Each row below holds a small network's activations on one input, seen along a few directions.
In each table, some parts of the input vary, and every possible input appears once, in random order.
Descriptions start from the smaller parts, as in this example, which fits no table here: ring(5) and (point or (values(2) and line(4)) or ring(9)).
Shared parts are said once, and a part with two or three values counts as separate values.
In the rows, 128 means zero.

Table:
r1: [214 152 155 122  75 136 135 120 163 200 159  59]
r2: [101 116 120 166 167 120 117  91 116 104 110 102]
r3: [ 88  98  83 153 123 129 117 116 111 125 110 131]
r4: [ 89 108 156 160 157 101 123 101 145  99 113 121]
r5: [ 66 108 154 141 178 108 126 148 126 113 136 116]
r6: [210 201 120 107  70 122 138 129 166 209 142 116]
r7: [ 88 126 172 135 172 138 115 161 129  79 123 100]
r8: [ 88 113 191 109 165 135 146 154 142  59 117 106]
r9: [200 153 149  87  82 144  94 100 153 212 165 120]
r10: [105  59 157 155 112 145 181 146 109  84 133 152]
r11: [104 176 112 115 156 140  96 153 115  75  99 126]
r12: [102 142  87 130 148  91 114 104  95 103 106 144]
r13: [109  91 171 148 167  92 148 110 149  81 100 133]
r14: [ 90 168  99  91 145  92 115 146 113  93  84 148]
r15: [231 167 107  57  93 138 119 112 133 189 155 164]
r16: [ 90  59 152 151 129 114 151 129 167 103 107 151]
r17: [188 123 198  98 105 149 125 113 163 220 165 123]
r18: [122 109  61 149 131 129 118 122 109 111  88 153]
r19: [109 188 102  98 153 130 109 158 118  65  89 147]
r20: [ 77 144 137 139 171 163 112 138 122  88 131  88]
r21: [ 87  65 123 167 137 128 139 120 137 118 127 134]
r22: [ 84  88 102 175 132 137 122 106 132 129 121 123]
r23: [ 84 140 108 128 170 127 111 135  98 107 109 102]
r24: [204  97 199  78 121 153 165 115 155 201 175 138]
r25: [ 80 155  96 112 157 107 112 141  99 109 110 134]
r26: [221 187  94  80  69 101 149 136 158 191 173 141]
r27: [184 137 172 108  89 132 177 122 167 214 181  84]
r28: [215 162 119 110  83 134 138 125 145 202 173  82]
r29: [113  97 130 190 106 162 119 140 102 101 118 129]
r30: [ 99 137 115 152 146  96  99 100 114 105 101 122]
r31: [ 92 113  97 171  98 153 125 138  96 110 136 154]
r32: [124 124  92 151  86 143 124 145  81  93  95 157]
r33: [205 140 174 105 103 173 113  96 146 217 147  99]
r34: [ 65 131 132 152 174 126 107 134 125 120 133 108]
r35: [225 150 119  65  92 145 111 107 116 200 162 133]
r36: [216 116 179 104  98 122 181 133 193 182 183 104]
r37: [ 70  96 171 123 175 103 152 145 142  94 136 132]
r38: [112 131  71 134  90 132 142 147  94  92 116 195]
r39: [ 70 161 118 127 162 142 101 148 112  94 144 117]
r40: [108  69 139 177 118 149 149 151  95  99 137 141]
r41: [113 155  78 125 153  81 122 109 102  92 104 176]
r42: [132 126  64 133 118 114 120 129 121  95  62 170]
What do these inputs look like to the network?
> line(6) and (values(2) or line(5))
Changing only the line(6) part turns r19 into r39. The same change can be made to r41. Which row results?
> r30
Changing only the line(6) part turns r10 into r32. The same change can be made to r24. Which row results?
> r35
Which other rows agree with r4 in the line(6) part? List them by row number.
> r5, r7, r17, r21, r27, r40
Which other rows does r15 become when the values(2) part takes its other values? List them by row number.
> r26
Which other rows does r22 become when the line(6) part takes its other values? List them by row number.
> r3, r16, r18, r21, r42

Table:
r43: [140  95 190 121  71 164 159 126 169 142 133 123]
r44: [183 121 152  99  58 113 166 112 163 189 155 132]
r45: [121  58 152 155 133 142 135 149  98  97 129 119]
r46: [196 162 100 100  44 143 127 122 106 199 147 157]
r47: [ 60 125 101 145 191 115  97 148 120  82 125 120]
r48: [ 57 103 113 184 137 128 147 127 124  88 109 181]
r49: [ 67 147  70 142 201  93  93 123  99  55  74 143]
r50: [109 109 160 138 189 129 116 147 113  97 142  91]
r51: [223 191  89  97 139  93 103 120 138 197 172 144]
r52: [181 191 160 110 105 161 124 113 155 188 139  88]
r53: [122 138 189  89 122 148 157 125 166 147 149  69]
r54: [ 78  96  62 157 145 107 112 124  85  54  62 170]
Changing only one part turns r43 into r53. The same change can be made to r48. Which row results?
> r47
What do these inputs look like to the network?
> values(2) and line(6)
Which other rows does r50 become when the values(2) part takes its other values? List them by row number.
> r45
Which other rows does r46 become when the values(2) part takes its other values? List them by row number.
> r51

Table:
r55: [141  85 151 164 134 139 132 109 143 138 127 121]
r56: [142 117 114 127  94 140 150 139 120 125 116 158]
r57: [145 141 128  99 145 128 110 135 114 147 124 116]
r58: [116 113 159 143 126 126 134 112 143 157 151 102]
r59: [139 122 146 107 150 127 108 132 133 138 143 111]
r60: [125  80 157 138 109 112 161 126 139 135 124 143]
r61: [130 133 166 122 154 136 154 124 173 124 143 117]
r62: [122 113 160 121 151 118 123 125 164 149 152 114]
r63: [128 102 141 129 101 145 116 113 128 140 123 124]
r64: [146 164 132 106 146 137 128 152 141 130 132 136]
r65: [160 163  91 118 145 122 116 122 129 131 132 126]
r66: [130 149 126 128 111 135 116 127 110 158 136 116]
r67: [127 127 139 132 114 144 128 135 125 141 147  94]
r68: [155 123  92 125 107 101 136 124 103 129 112 168]
r69: [151 142 153 113 157 137 133 137 140 112 142 120]
r70: [156 132  86 135 112 134 120 111 108 136 103 131]
r71: [130  96 141 121  93 127 147 128 125 123 127 149]
r72: [139 165  97 134 112 111 112 120 111 154 140 126]
r73: [ 15 118 101 152 168 141 131 135 101  41 113 144]
r74: [ 29 125 105 168 151  95 109 154 123  38  93 130]
r75: [153 185 106 106 137 122 139 130 135 119 125 134]
r76: [137 121 125 127 100 139 112 124 108 149 112 135]
What do these inputs look like to the network?
> values(2) or (line(4) and line(5))
A walk changes only the line(4) part. It starts at r72 and steps to r66. List the rest of the walk in order.
> r67, r58
Which other rows does r71 become when the line(4) part takes its other values? List them by row number.
> r56, r60, r68
Which other rows belong to the same alternative as r73? List them by row number.
> r74
